A small network was shown many inputs. Here are its activations along a few directions, one row for each input.
Each table varies a few parts of the input and shows all the possible inputs, shuffled.
Descriptions start from the smaller parts, as in this example, which fits no table here: one of 8 places around a ring, together with either a single point or (one of 2 separate values, together with one of 4 places along a line) or one of 11 places along a line.
Shared parts are said once, and a part with two or three values counts as separate values.

Rows:
row 1: [ -2  12  47 114   6  41 -27  24  27   1 -49   7  49  38 -66  25  -9]
row 2: [-46  50   1  -9 -91  20  40 -16  21  -3  42 -27  67  12 -20 -40 -92]
row 3: [  -2   -4   42   38 -102   13    2    2  -34  -17   23   10  108   28
  -37  -22  -28]
row 4: [ 51 -52  20 -63 -23 -49  -2 -16 -75  -8  33  41 -13  -3  64   4  63]
row 5: [ 55 -35  53   6 -54 -30  -8  27 -72 -22  41  37  76  17  14   2  68]
row 6: [-45  58   0  68  16  41   9   6  89  18 -15 -25   8  19 -56   7 -76]
row 7: [-49  50 -77 -74 -53   4  30 -32  13   1  27 -28  -8 -23  20 -57 -68]
row 8: [-47  50 -72  -4  56  23  -1   4  75  28 -27 -29 -71 -25 -22 -13 -57]
row 9: [  -6  -15  -48 -106  -13  -31   18  -59  -33  -15   35  -13  -58  -49
   64  -31   13]
row 10: [  -9  -19  -49  -42  102   -5   -8  -16   19   12  -26  -24 -118  -46
   25   26   24]
row 11: [ 50 -33  62  70  63  -5 -34  56 -12  -8 -42  27  24  25 -19  46  84]
row 12: [ 48 -61  22   1  93 -23 -20  20 -18  12 -44  23 -66   6  32  53  77]
- The inputs of row 2 and row 6 match in every part but one. If row 9 is changed in the same way as row 2 into row 6, which row does it become? => row 10
- What is each input in this table made of? => one of 2 separate values, together with one of 6 places around a ring
- Change only the choice among 2 separate values in row 7. List by row number the other rows that result. => row 8

Rows:
row 13: [ 13 -13  23  41  83  -8   7  62  23  11 -39  -8   8   7 -18  29  42]
row 14: [ 45  13  39  -9 -33  -8  45  20 -11  22  37  -4   7  37  48  29  10]
row 15: [-23  20 -18 -21  68 -10 -29  29  15  14 -58   4 -28   5 -13  21  28]
row 16: [ 14  18  25  24 -21 -21 -14  -1 -23 -33  57  12  49  -6   0  29  60]
row 17: [-42 -47 -50 -43 -11  16  11 -50 -15 -19 -13 -29 -25 -14  16 -17 -15]
row 18: [-17  16  22  -9 -12  -5   8 -37  45  -2  28 -10 -63 -36 -16   1 -49]
row 19: [  0  -9 -44 -80 -23 -19  22  27 -15  30  28   2 -36  -7  27 -16 -48]
row 20: [-44  48 -18  51   6  47 -11  33  53  16 -28 -25  64  32 -47 -31 -59]
row 21: [ 35  -2 -10 -51   5 -32  -1  29 -37  29 -29  46 -26  18  58   8  16]
row 22: [-18  26  29  23  46   9   8  18  35   1   9 -26  15  14 -23  58   8]
row 23: [-15  50  -8 -17  38   7  32   7  72  -1   9 -64 -16 -23  -1  -7 -24]
row 24: [-14 -52  11 -41  11  10 -12 -17 -59 -15 -62   2 -27 -18  14  -6  19]
row 25: [ -5   5 -69 -48 -17  -4 -10  22 -28 -19  45   0  -6 -57 -14 -33  11]
row 26: [-33   1 -57   4   3   9 -17 -44  29  24   7   9 -72 -18   4 -16 -22]
row 27: [ 54 -38  33  21  16 -33 -33  58 -52 -25  19  21  35 -28 -20   3  65]
row 28: [-26  34 -75 -22  35  15  15  31  45  18 -15 -55 -39 -22   1  -9 -13]
row 29: [ 46 -39  35  58  13  -8  -7  14  14   8 -27  32 -49   1 -15  40  37]
row 30: [-34  -5   1  37 -52  47   2 -39 -19 -10 -36 -24  70  31 -17 -36 -47]
row 31: [ 13  42  -5  15 -65   6  40  29  -6  26  -4  25  59  49  -2 -29 -68]
row 32: [  6  18  14 -58 -15 -39  34 -25  20  11  50   3  -2  13  36  -8 -44]
row 33: [-14  -7  -4  15  28  -8 -46 -30   0  15 -44  63 -68  -3   6  13  19]
row 34: [ 26 -83  56   1   3  -4   5   4 -50 -12 -43 -18   5  -9 -10  30  34]
row 35: [ 18   5  38  58   9  20 -12 -41  11   8  29  13 -27   6  -8  46  -5]
row 36: [ 65 -43  42  -8  13 -36   0  32 -28  35   5  31  16  39  29  22  29]
row 37: [-14  30 -24  38 -61  20 -19  20   3 -35  21  25  92  16 -45 -56 -14]
row 38: [-41  30  -2  78 -43  31 -20 -23  35  13 -20  40  22  27 -44 -17 -65]
row 39: [ 11  33 -14 -30 -29 -19  20  -7  21 -47  59 -19   9 -36   3 -32  24]
row 40: [ -6 -37  44  19  -3  28  14 -53 -33 -22   5 -33  24  14  20  26  16]
row 41: [-12 -17  13 -30  -4   7  24 -78  -4 -26  12 -53  -1 -15  14 -14 -26]
row 42: [ 13   4 -27 -19  13 -17 -56  10 -40 -16  -4  39  10 -17  17 -29  82]
- The inputs of row 20 and row 30 match in every part but one. If row 15 is changed in the same way as row 20 into row 30, which row does it become? => row 24
- What is each input in this table made of? => one of 5 separate values, together with either a single point or one of 5 places around a ring
- List by row number the other rows that have the choice among 5 separate values in common with row 39. => row 16, row 25, row 27, row 37, row 42
- Start at row 14 and move only the place on the ring of 5, one step at a time. The first step leads to row 36. Which rows follow, in order? => row 21, row 19, row 32

Rows:
row 43: [ 57 -32  23 -20  78 -40  -8  41 -12   7   2  25 -37   6  42  40  85]
row 44: [-33  15 -23 -11  22  14  12 -36  43  17 -15 -20 -56  -6   3   3 -51]
row 45: [  0  33   4  34 -36   8  -4  45   8   1   5  11  69  22 -32 -21 -15]
row 46: [-38  23 -33 -20  15  14  17 -23  37   6  -4 -32 -34 -16  -1  -9 -45]
row 47: [ -3  -3  43  63   0  22  -4  -3  23   9 -22   5  16  32 -31  28 -25]
row 48: [ -6   6  36  54  -8  22   0  11  16  -2 -13  -7  41  23 -35  13 -17]
row 49: [ 16 -49  32 -12 -12 -11   1 -41 -32  -1   2  13 -22   5  23  22  10]
row 50: [ -6  24  18  49 -25  17  -6  21  13  -8   5  -1  56  13 -39  -8 -11]
row 51: [ 13 -17   8 -27 -37 -16   2 -20 -41 -18  27   7  17 -11  20 -11  22]
row 52: [ 12 -39  26 -22 -21 -11   6 -28 -40 -12  11   2   2  -3  21   8  17]
row 53: [ 18  -4  -6 -41 -49 -23   7   2 -43 -10  28  18  32   2  29 -26  19]
row 54: [-31  47 -65 -38 -14   4  13   9  25  11  15 -15 -11 -18   1 -38 -44]
row 55: [ 37 -44 -12  15  89 -11 -47  34 -29  -3 -54  20 -52 -23   5  25  95]
row 56: [-36  39 -51 -25  -2  10  10 -14  32   2  14 -27 -21 -27  -6 -27 -39]
- What is each input in this table made of? => either one of 2 separate values or (one of 3 separate values, together with one of 4 places along a line)
- Start at row 45 and move only the place on the line of 4, one step at a time. The first step leads to row 50. Which rows follow, in order? => row 48, row 47

Rows:
row 57: [-32  64 -56 -19 -15   1   7 -15  71  28   8   2 -34  -9   1 -51 -76]
row 58: [-64  45 -61  -9  20  34  19 -30  62 -21   3 -74 -13 -50 -34 -43 -51]
row 59: [ 39 -13 -18 -38  64 -46 -22   7  -1  16 -17  51 -81  -7  43   3  55]
row 60: [ 30 -62  23  36  42   2 -42  39 -54   2 -71  24  -3   3 -13  21  56]
row 61: [  36 -107   50  -70    3  -34    4 -105  -76   -7    9    9  -66   -5
   70   43   32]
row 62: [-40  44  45  87 -16  55   3 -18  58   5 -34 -14  42  58 -47  25 -69]
row 63: [-19  70  18 -11 -85  -1  25  28  -5 -21  53  -6 109   4 -21 -45 -39]
row 64: [ 63 -19  60 -17 -12 -36 -11  58 -66 -28  37  28  58   5  32  -4  99]
row 65: [ 54 -40 -24  -9 -19 -21 -33  28 -81 -17  -4  45  35   3  28 -17 105]
row 66: [-44  18 -16  35 -38  47 -15  14  18   8 -52 -20  41  12 -69 -29 -76]
row 67: [ 70 -64  98  74   9 -26 -11  38 -20   1  22  35  40  33 -15  52  68]
row 68: [-20  20  58  75 -58  19  13  10  41   3  41  12  90  42 -59   7 -64]
row 69: [-51  67 -68   1 -10  36  -1 -24  40  13  25 -37 -40 -37 -30 -23 -67]
row 70: [ 50 -40  82  85  56   8 -14   9  -5   0 -58  20  -2  41  -5  73  60]
row 71: [-22  45 -67   2 -99  10   0   3 -16 -15  13  -2  80   4 -26 -59 -37]
row 72: [ 19 -17 -29 -19  64 -11 -38   3 -23   4  -3  14 -83 -43  18  36  64]
row 73: [  5 -36 -21 -26  95 -20 -19  -4  -4 -28 -26 -25 -57 -53  16  15  84]
row 74: [-46  62 -63 -56   6   5  58  23  67  42  26 -41 -18   8  18 -24 -85]
row 75: [ 30 -19 -24 -74  81 -40  23  51   3  21   2  11 -66   2  66  33  40]
row 76: [ -58  -20   15  -48  -90   18   54 -116   -7   -7   25  -32  -31  -11
   28  -12  -98]
- The inputs of row 75 and row 74 match in every part but one. If row 60 is changed in the same way as row 75 into row 74, which row does it become? => row 66
- What is each input in this table made of? => one of 2 separate values, together with either a single point or one of 4 places along a line or one of 5 places around a ring
- Start at row 73 and move only the place on the line of 4, one step at a time. The first step leads to row 72. Which rows follow, in order? => row 59, row 75
- Change only the place on the ring of 5 in row 66. List by row number the other rows that result. => row 62, row 63, row 68, row 71
